Here are a small network's activations along a few directions, averaged over the inputs that share one value of a field.
Related values have similar rows: they may be neighbours, one step apart, or belong to one group.
(in the rows, 500 means zero)
Random noise pushes rows far along 10 fixed directions. That doesn't count. These rows show it; they differ only by the noise:
[380 482 377 584 427 660 358 516 619 794 440 480 543 459 524 679 213 482
 495 457 659 555 662]
[489 460 512 523 473 583 453 307 562 318 416 501 640 572 466 459 419 431
 526 518 528 495 461]
[643 658 401 395 473 396 480 582 364 492 524 551 375 505 530 424 567 420
 492 536 253 348 382]
[356 280 585 583 595 493 582 522 642 741 350 282 528 465 717 470 580 589
 502 440 731 447 538]
[450 414 618 296 353 420 441 387 402 448 585 544 616 555 507 432 542 575
 370 682 482 708 687]
[603 378 542 560 546 400 452 624 460 320 696 392 543 461 757 388 736 460
 413 489 667 589 485]
[405 852 480 586 536 689 278 697 499 232 630 628 558 379 329 340 509 401
 508 308 467 443 622]
[596 587 352 581 497 477 377 627 512 411 591 524 475 434 469 619 407 330
 507 495 540 517 491]
[280 495 458 380 538 504 502 596 649 616 258 376 456 381 108 552 325 243
 667 509 718 373 497]
[485 462 458 408 515 359 450 387 597 600 296 436 462 502 590 439 606 543
 544 494 355 326 515]
[538 552 631 698 620 515 704 515 472 210 507 514 578 542 442 525 497 462
 489 551 506 508 361]
[508 555 535 590 467 506 440 532 484 442 594 533 562 489 534 504 493 502
 458 523 531 612 620]


Field NABO:
val: [568 610 684 505 643 257 735 609 377 397 448 475 403 548 656 193 868 636
 485 476 224 271 377]
dez: [690 452 389 681 509 515 477 455 601 813 394 428 302 530 624 519 493 399
 663 421 581 451 476]
dobar: [621 328 481 365 473 536 445 496 380 218 686 408 635 510 481 357 577 326
 466 480 747 647 422]
pef: [464 116 682 444 433 531 611 187 501 560 439 375 599 671 704 377 565 662
 471 572 699 624 436]
lifig: [462 558 495 586 593 560 653 755 454 539 559 517 468 457 473 638 381 479
 388 517 565 487 421]
dazin: [465 520 546 481 587 411 729 560 436 328 585 573 476 495 342 602 507 545
 417 621 413 506 355]
rolo: [526 461 653 429 481 285 581 392 532 516 431 418 513 512 401 368 706 539
 658 564 501 557 572]
mome: [521 504 451 476 512 319 399 445 572 496 474 500 508 459 504 558 615 605
 525 460 388 508 657]
rapak: [484 513 557 751 522 468 685 599 470 578 637 609 517 548 583 832 309 652
 368 604 505 705 555]
rebu: [361 394 396 255 586 608 454 541 548 545 343 452 485 468 603 523 541 567
 412 401 454 286 332]
gosa: [275 539 388 372 502 676 385 661 511 446 441 519 502 383 254 588 344 427
 511 390 587 386 468]
nela: [458 543 560 554 544 717 464 362 532 412 456 594 656 600 526 370 434 512
 519 413 475 473 502]
tepos: [562 491 433 416 392 503 381 372 471 531 590 664 471 569 511 645 377 601
 407 582 380 662 638]
duduk: [485 657 379 509 623 589 475 469 594 360 451 637 552 442 454 731 387 653
 430 375 220 388 494]
pano: [630 464 528 466 305 596 427 440 358 633 572 435 503 561 549 296 517 327
 587 540 645 574 480]
pipuz: [495 462 474 507 510 648 493 459 491 418 475 479 518 548 585 449 536 442
 585 426 586 428 305]
dusa: [539 479 317 361 572 340 375 707 477 631 652 452 390 396 644 625 582 591
 423 394 421 439 535]
zak: [430 455 476 505 587 555 586 648 547 538 496 381 445 398 434 427 597 435
 543 449 581 423 441]
popog: [501 406 421 504 573 552 518 422 629 274 481 516 562 472 396 647 386 414
 488 493 581 476 326]
sunom: [553 600 647 745 366 564 567 472 391 581 636 570 529 574 473 571 405 542
 554 582 583 752 630]
nuri: [472 233 463 540 548 553 418 515 621 640 475 366 485 435 753 539 556 592
 398 397 740 542 526]
kefog: [576 563 680 716 539 504 575 315 490 247 473 523 512 589 569 276 690 652
 503 440 371 477 489]
foled: [648 474 524 423 410 355 492 450 402 283 667 582 531 566 338 604 384 252
 540 692 565 699 443]
sev: [276 451 499 442 566 813 577 653 469 621 517 470 517 436 524 407 404 588
 397 360 642 374 369]
gugi: [567 370 539 579 551 465 527 405 610 326 560 467 570 509 625 532 602 557
 443 530 544 583 490]
NABO is arranged as 5 separate groups.
Question: List the group mates of lifig, in the order listed.
Answer: val, rapak, nela, foled
Question: List the group mates of zak, in the order listed.
Answer: dazin, popog, sev, gugi
Question: List the group mates of pano, in the order listed.
Answer: rebu, gosa, pipuz, sunom
Question: List the group mates of dobar, in the order listed.
Answer: rolo, mome, duduk, dusa

Field VEK:
tel: [394 429 573 344 388 746 521 469 365 463 475 481 658 601 376 336 306 308
 494 559 705 519 379]
todo: [377 689 615 710 549 630 523 326 613 384 391 678 621 550 249 700 301 646
 566 454 391 615 697]
vus: [393 199 518 145 413 389 604 380 441 766 313 359 482 564 501 543 494 541
 502 663 549 470 419]
taz: [536 408 296 464 603 518 590 734 503 433 477 331 447 411 407 641 369 207
 540 482 724 351 164]
fif: [424 812 656 851 476 739 566 578 455 471 551 587 637 508 380 282 427 452
 604 429 515 529 644]
karo: [509 530 537 510 429 608 457 494 496 613 532 517 429 500 547 373 529 475
 505 483 552 509 511]
fevi: [573 380 445 347 572 485 572 239 570 130 435 441 586 548 254 489 458 307
 647 513 526 391 170]
sogi: [382 316 682 197 343 697 829 296 216 673 510 634 559 736 422 646 153 679
 245 799 458 671 329]
nanu: [541 606 452 366 517 443 508 353 586 256 217 496 382 547 117 284 506 245
 683 530 333 247 325]
VEK is arranged as a star with 3 arms.
Question: Name the neighbours of fevi, in listed order.
Answer: todo
Question: Name the neighbours of tel, in listed order.
Answer: taz, fif
Question: Name the neighbours of nanu, in listed order.
Answer: karo

Field KOV:
vetil: [375 449 729 528 429 443 583 439 490 971 431 360 564 551 648 424 525 638
 593 514 661 650 742]
gab: [250 139 309 389 594 662 413 394 733 499 425 329 742 429 638 609 351 603
 371 369 679 345 446]
disif: [608 517 568 683 680 261 721 569 571 593 400 387 323 457 289 660 506 406
 753 477 559 443 368]
fube: [316 470 535 362 573 583 429 594 565 461 394 527 552 440 483 500 459 597
 303 454 493 453 650]
suvot: [250 778 660 544 621 487 621 637 531 546 284 607 492 432 202 577 518 574
 613 504 313 407 614]
loko: [344 518 681 485 551 497 591 609 361 321 766 607 555 524 540 560 550 851
 291 507 451 677 583]
siro: [432 220 630 422 450 438 461 285 515 609 360 316 485 552 759 315 838 733
 542 434 556 497 569]
naku: [220 455 549 590 692 660 609 686 691 913 337 411 367 354 631 584 536 758
 414 332 591 377 617]
fonel: [763 759 505 692 477 531 506 462 358 383 532 624 471 623 528 281 455 370
 496 419 387 418 453]
vibi: [625 401 582 453 579 355 653 661 425 489 648 467 362 480 480 547 621 457
 432 637 586 650 446]
seke: [710 647 360 451 192 485 482 293 368 427 620 717 603 598 269 751 208 405
 492 842 254 825 622]
pobo: [408 435 401 449 594 442 331 547 681 385 598 514 442 371 533 506 603 483
 429 386 559 424 500]
sel: [383 671 670 663 428 506 425 364 569 594 452 624 567 541 656 291 569 771
 432 424 295 497 828]
fulip: [547 419 344 198 447 650 307 397 364 372 468 523 494 554 389 436 441 434
 481 381 495 421 389]
susid: [561 627 321 410 457 612 547 549 458 716 439 419 469 448 409 437 397 359
 576 429 452 364 424]
zam: [442 537 509 471 406 477 551 349 499 525 472 616 604 460 456 583 457 704
 434 651 268 547 638]
zis: [567 251 708 619 697 407 643 201 652  83 346 477 796 659 674 624 628 630
 507 542 516 559 406]
deta: [266 372 737 509 520 639 770 405 469 619 334 362 499 588 460 377 567 665
 581 487 613 432 333]
sek: [356 581 724 651 431 842 653 408 428 646 597 493 733 568 503 275 372 657
 470 452 610 671 675]
sakat: [350 285 445 255 581 289 374 969 552 681 708 358 277 219 681 480 809 497
 364 473 736 538 616]
tof: [563 663 393 519 227 562 401 410 403 489 461 686 475 607 238 568 197 313
 504 744 418 622 562]
ruv: [511 528 442 491 535 407 420 589 533 228 494 502 525 469 468 559 562 372
 583 499 483 415 374]
mok: [379 534 634 510 418 380 474 512 517 471 557 481 620 504 309 439 517 393
 651 561 707 644 668]
mozu: [336 629 651 661 705 499 674 627 619 589 445 573 383 399 253 619 409 538
 523 475 510 501 596]
duv: [529 367 594 632 490 652 620 345 520 524 369 526 615 644 659 702 303 581
 318 642 559 603 470]
Each value of KOV is a pair of two hidden parts, and every pair occurs once (5 first parts, 5 second parts).
Question: siro and loko share the first part; siro and suvot share the second. Which value has the first part of suvot and the second part of loko?
Answer: mok
Question: mozu and pobo share the first part; mozu and fonel share the second. Which value has the first part of fonel and the second part of pobo?
Answer: sel
Question: zam and sek share the first part; zam and ruv share the second. Which value has the first part of ruv and the second part of sek?
Answer: vetil
Question: susid and seke share the first part; susid and vibi share the second. Which value has the first part of vibi and the second part of seke?
Answer: naku
